These are the activations of a small network on made-up records, seen along a few directions, one row for each record.
After each row come some of the record's fields: FURUL, KIVOZ, DADOL, REFI, SINOS.
Not every record has every field; a missing one is left out.
Other fields move the rows too, some of them a lot.
In the rows, 500 means zero.
Random noise pushes rows far along 3 fixed directions. That doesn't count. These rows show it; they differ only by the noise:
744 594 658 335 465 195 538 449 700 494 492 512 510 369 500
552 541 546 323 469 323 493 406 626 411 525 561 454 382 624
603 493 548 499 529 313 423 488 484 628 409 389 525 501 466
789 598 677 369 479 166 527 473 678 545 469 464 530 391 448
490 431 507 500 497 414 458 459 527 630 375 485 531 486 523

757 667 676 577 526 370 561 625 516 593 537 310 582 490 253
FURUL is roso, REFI is pubud, SINOS is musaz
407 669 461 305 437 486 560 498 587 183 671 679 365 397 645
FURUL is ger, KIVOZ is lela, DADOL is gamef, REFI is big, SINOS is musaz
247 181 400 464 424 617 596 382 666 883 73 708 558 408 574
FURUL is ger, REFI is big, SINOS is nis
253 692 301 405 478 565 398 532 345 162 661 632 311 472 726
FURUL is ger, KIVOZ is lavu, DADOL is sobub, REFI is big, SINOS is sori
521 543 564 364 450 328 540 441 674 489 390 636 488 356 598
FURUL is roso, KIVOZ is lavu, DADOL is sobub, REFI is zutev, SINOS is nis
474 568 444 673 556 521 414 656 292 563 474 354 505 650 346
FURUL is ger, KIVOZ is lela, DADOL is bani, REFI is big, SINOS is musaz
545 277 421 613 547 670 450 428 403 533 549 438 514 562 489
FURUL is ger, KIVOZ is lavu, DADOL is sobub, REFI is pubud, SINOS is sori
656 492 620 460 454 263 552 496 693 703 266 574 579 425 443
FURUL is ger, KIVOZ is lavu, DADOL is sobub, REFI is zutev, SINOS is nis
816 551 641 507 614 197 413 531 440 567 525 234 510 585 318
FURUL is ger, KIVOZ is lela, DADOL is bani, REFI is zutev, SINOS is nis
475 618 431 465 609 355 347 557 317 430 545 288 385 515 515
FURUL is roso, KIVOZ is lela, DADOL is gamef, REFI is big, SINOS is nis
555 590 502 478 439 513 496 541 538 429 560 571 476 458 506
FURUL is ger, KIVOZ is lavu, DADOL is sobub, REFI is pubud, SINOS is musaz
317 537 431 493 474 578 512 530 474 438 475 595 438 553 590
FURUL is ger, KIVOZ is lela, DADOL is gamef, REFI is vof, SINOS is musaz
410 650 503 489 451 522 496 522 491 328 618 583 462 542 578
FURUL is ger, KIVOZ is lela, DADOL is gamef, REFI is zutev, SINOS is musaz
859 590 750 469 361 443 794 530 932 530 545 669 631 377 299
FURUL is ger, KIVOZ is lela, DADOL is gamef, REFI is pubud, SINOS is sori
497 529 576 371 415 474 610 436 738 338 593 694 489 408 570
FURUL is roso, KIVOZ is lela, DADOL is bani, REFI is zutev, SINOS is nis
424 599 526 725 470 602 496 631 398 539 491 477 581 626 370
FURUL is roso, KIVOZ is lela, DADOL is bani, REFI is zutev, SINOS is musaz
336 671 316 536 556 453 295 566 116 406 516 403 383 579 575
FURUL is ger, REFI is vof, SINOS is sori
436 644 381 417 508 544 352 513 329 209 732 491 341 496 643
FURUL is ger, KIVOZ is lavu, DADOL is sobub, REFI is pubud, SINOS is musaz
309 281 460 459 466 597 573 376 681 602 332 673 531 477 614
FURUL is ger, KIVOZ is lela, DADOL is gamef, REFI is zutev, SINOS is nis
477 421 533 617 462 557 630 537 630 716 308 588 599 567 407
FURUL is ger, KIVOZ is lela, DADOL is gamef, REFI is vof, SINOS is sori
485 379 553 555 486 452 528 432 592 686 314 590 595 486 550
FURUL is roso, KIVOZ is lavu, DADOL is sobub, REFI is zutev, SINOS is sori
357 501 532 716 413 732 642 552 594 560 436 676 642 551 423
FURUL is roso, KIVOZ is lela, DADOL is bani, REFI is zutev, SINOS is sori
619 558 602 573 461 551 602 580 604 515 513 506 562 472 359
FURUL is roso, KIVOZ is lela, DADOL is gamef, REFI is pubud, SINOS is musaz
563 564 428 884 588 583 300 716 114 733 440 196 571 734 243
FURUL is ger, KIVOZ is lavu, DADOL is sobub, REFI is pubud, SINOS is sori
696 380 650 331 452 470 663 354 850 504 502 577 522 330 498
FURUL is roso, KIVOZ is lela, DADOL is gamef, REFI is pubud, SINOS is nis
395 694 474 508 501 534 461 510 412 257 684 517 433 527 584
FURUL is roso, KIVOZ is lela, DADOL is gamef, REFI is zutev, SINOS is sori
390 575 472 244 472 494 534 420 643 140 693 684 343 341 717
FURUL is roso, KIVOZ is lela, DADOL is bani, REFI is big, SINOS is nis
508 563 423 430 527 652 392 461 383 154 853 503 407 491 627
FURUL is ger, KIVOZ is lavu, DADOL is sobub, REFI is pubud, SINOS is musaz
539 302 548 345 466 313 603 384 710 841 117 604 556 371 497
FURUL is ger, REFI is vof, SINOS is nis
246 433 361 584 524 651 472 503 386 518 427 539 459 614 586
FURUL is ger, KIVOZ is lela, DADOL is gamef, REFI is vof, SINOS is sori
453 337 483 557 555 489 461 468 444 668 379 409 542 571 433
FURUL is ger, REFI is zutev, SINOS is nis
575 195 554 412 424 620 682 303 843 569 446 672 539 367 530
FURUL is roso, KIVOZ is lela, DADOL is gamef, REFI is pubud, SINOS is nis
188 495 314 332 501 559 431 395 382 362 472 582 337 407 756
FURUL is roso, REFI is big, SINOS is sori
520 640 601 383 442 378 513 482 586 394 582 558 503 433 581
FURUL is roso, REFI is zutev, SINOS is musaz
677 673 544 466 500 489 491 517 438 322 769 407 461 503 443
FURUL is ger, REFI is pubud, SINOS is sori
689 647 660 383 430 439 626 515 696 366 636 585 501 364 449
FURUL is roso, REFI is pubud, SINOS is musaz
659 123 616 582 478 778 734 377 862 738 384 614 723 421 352
FURUL is roso, KIVOZ is lela, DADOL is gamef, REFI is pubud, SINOS is nis
432 480 534 538 416 594 688 532 715 561 344 688 563 434 441
FURUL is roso, KIVOZ is lela, DADOL is gamef, REFI is big, SINOS is sori
490 400 606 666 430 554 704 566 721 841 167 636 671 527 356
FURUL is roso, KIVOZ is lela, DADOL is gamef, REFI is vof, SINOS is sori
738 629 686 466 496 304 522 533 586 464 590 453 544 526 428
FURUL is ger, KIVOZ is lela, DADOL is gamef, REFI is zutev, SINOS is musaz
274 321 324 419 524 685 375 350 382 465 541 494 394 477 694
FURUL is roso, REFI is pubud, SINOS is nis
662 593 600 402 527 259 521 539 609 536 432 449 467 426 432
FURUL is roso, KIVOZ is lela, DADOL is gamef, REFI is big, SINOS is nis
373 455 540 703 436 620 617 632 564 777 191 588 627 576 376
FURUL is roso, KIVOZ is lela, DADOL is gamef, REFI is vof, SINOS is musaz
612 463 458 447 636 310 338 497 354 533 514 226 391 567 449
FURUL is ger, KIVOZ is lela, DADOL is gamef, REFI is big, SINOS is nis
754 532 625 269 536 112 485 431 583 529 440 417 438 346 492
FURUL is roso, REFI is big, SINOS is nis
263 560 409 520 419 633 499 474 498 388 524 726 489 499 677
FURUL is ger, KIVOZ is lavu, DADOL is sobub, REFI is zutev, SINOS is sori

Which values does each new row have?
99 472 320 569 419 763 473 457 445 425 482 754 488 541 736
FURUL is ger, KIVOZ is lavu, DADOL is sobub, REFI is zutev, SINOS is sori
364 246 420 590 485 764 544 446 582 645 407 555 546 522 493
FURUL is ger, KIVOZ is lela, DADOL is gamef, REFI is pubud, SINOS is nis
436 581 452 399 502 436 499 468 435 393 560 520 426 484 579
FURUL is ger, REFI is vof, SINOS is sori
498 593 550 650 464 435 512 656 407 720 306 446 576 562 321
FURUL is roso, REFI is vof, SINOS is musaz
497 549 575 585 433 541 614 519 629 546 467 626 592 535 455
FURUL is ger, KIVOZ is lela, DADOL is gamef, REFI is zutev, SINOS is sori
417 387 452 544 538 497 488 503 503 659 300 453 496 497 454
FURUL is roso, KIVOZ is lela, DADOL is gamef, REFI is big, SINOS is nis
434 464 516 302 402 402 578 381 762 447 402 775 474 341 697
FURUL is ger, KIVOZ is lavu, DADOL is sobub, REFI is zutev, SINOS is nis
759 657 721 739 503 356 514 691 487 720 426 346 658 630 177
FURUL is roso, KIVOZ is lela, DADOL is bani, REFI is zutev, SINOS is musaz
222 276 409 448 405 703 633 407 731 589 307 797 499 405 617
FURUL is roso, KIVOZ is lela, DADOL is gamef, REFI is big, SINOS is nis
552 584 517 464 512 464 521 526 533 392 609 461 457 477 466
FURUL is roso, KIVOZ is lela, DADOL is gamef, REFI is big, SINOS is sori
565 671 542 514 503 316 484 588 482 554 416 450 502 470 478
FURUL is roso, KIVOZ is lavu, DADOL is sobub, REFI is vof, SINOS is sori
518 460 528 422 538 398 472 363 498 475 565 457 512 456 596
FURUL is roso, REFI is zutev, SINOS is sori
476 575 538 572 411 568 645 616 628 521 416 660 559 493 393
FURUL is ger, KIVOZ is lela, DADOL is bani, REFI is big, SINOS is musaz
337 524 382 258 455 465 472 421 588 289 520 703 335 348 753
FURUL is ger, KIVOZ is lavu, DADOL is sobub, REFI is big, SINOS is nis
678 236 617 439 554 381 546 331 695 689 365 481 579 485 497
FURUL is ger, KIVOZ is lela, DADOL is gamef, REFI is zutev, SINOS is nis
273 557 476 514 370 639 587 505 551 472 488 714 535 484 564
FURUL is ger, REFI is zutev, SINOS is musaz
254 515 409 614 414 633 523 614 468 637 265 682 521 556 531
FURUL is ger, KIVOZ is lavu, DADOL is sobub, REFI is vof, SINOS is musaz
419 544 521 483 360 507 683 519 737 580 286 812 550 411 549
FURUL is ger, KIVOZ is lavu, DADOL is sobub, REFI is vof, SINOS is sori
461 472 485 613 478 661 527 492 429 556 466 495 528 517 435
FURUL is roso, REFI is pubud, SINOS is sori
410 589 379 170 566 302 296 332 388 114 731 483 239 412 859
FURUL is ger, KIVOZ is lavu, DADOL is sobub, REFI is zutev, SINOS is nis
348 500 387 522 484 778 481 460 399 280 733 540 435 533 590
FURUL is ger, REFI is pubud, SINOS is sori
522 558 537 382 459 324 478 462 597 474 447 599 470 404 587
FURUL is roso, KIVOZ is lavu, DADOL is sobub, REFI is zutev, SINOS is nis
639 574 574 504 440 550 624 523 649 415 624 558 519 465 421
FURUL is ger, KIVOZ is lela, DADOL is gamef, REFI is pubud, SINOS is sori
